Look-ups in named tables: a row name and a column name give one cell, copied from the table.

Table piv
,soluzo,sop,zev
mamusu,1.640,1.251,1.409
movis,6.913,7.603,6.917
vekid,6.895,7.540,6.987
detipi,7.411,7.954,7.801
vugubab,7.157,7.993,7.786
desem,1.658,1.176,1.507
duz,6.301,7.663,6.896

desem, soluzo -> 1.658
vugubab, zev -> 7.786
mamusu, zev -> 1.409
mamusu, sop -> 1.251
duz, zev -> 6.896
vugubab, soluzo -> 7.157
detipi, soluzo -> 7.411
desem, sop -> 1.176
vekid, zev -> 6.987
movis, zev -> 6.917
movis, sop -> 7.603
movis, soluzo -> 6.913
vugubab, sop -> 7.993
desem, zev -> 1.507
detipi, sop -> 7.954
mamusu, soluzo -> 1.640

neper.tsv
	buvun	zeg	tid	gekasof	duzusun
totu	93514	43528	48229	26727	48097
vozibup	20439	19820	17684	81106	30125
tusetop	10068	23398	24835	69284	27861
pozo	68216	6382	47154	10758	29101
fikap	59777	44130	64616	72965	59838
lolorir	73128	75516	46672	78987	37689
dopopa	27013	64728	65155	76420	57206
zasit	17943	28210	57058	9335	75508
vanek	81559	39939	45778	40865	5604
geli	37230	12142	65073	68890	10132
kenale	31104	32000	34107	84166	13365
bozuv	59097	52633	55485	67011	48797

kenale, duzusun: 13365
dopopa, duzusun: 57206
vozibup, tid: 17684
vanek, zeg: 39939
geli, gekasof: 68890
dopopa, zeg: 64728
geli, tid: 65073
kenale, buvun: 31104
vozibup, buvun: 20439
Which row has the largest tid? dopopa

zozego:
columns: rege, rab, nirokom, kala, mure, dorunim, dite, toda
bukodo: [63065, 61897, 86311, 47110, 83083, 53045, 89776, 77693]
zaruvi: [40733, 49220, 82687, 72653, 74418, 44221, 52259, 56241]
lud: [42434, 49504, 42776, 74343, 44577, 55420, 22763, 39224]
les: [60993, 60053, 27017, 45479, 41470, 65766, 43844, 52475]
vasava: [36032, 46134, 65539, 86420, 57498, 47672, 27398, 41142]
gamutu: [54827, 56698, 40138, 63605, 44905, 61901, 38255, 47680]
kipul: [33958, 45261, 77884, 83186, 67928, 43068, 36562, 46958]
pidigif: [66449, 63186, 25830, 38174, 42363, 68254, 51959, 57218]
ferav: [82825, 72675, 47526, 43017, 53496, 74513, 81043, 70864]
vofik: [75607, 68266, 21357, 43645, 35358, 76441, 54202, 56689]
mes: [83505, 73270, 59200, 39471, 62977, 71499, 92531, 77584]

nirokom of gamutu is 40138
rege of mes is 83505
toda of ferav is 70864
mure of mes is 62977
mure of ferav is 53496
dite of vasava is 27398
dorunim of kipul is 43068
dorunim of vasava is 47672
rege of les is 60993
toda of mes is 77584
nirokom of pidigif is 25830
dite of zaruvi is 52259
rab of lud is 49504
dorunim of lud is 55420
rab of kipul is 45261
mure of vasava is 57498
dite of vofik is 54202

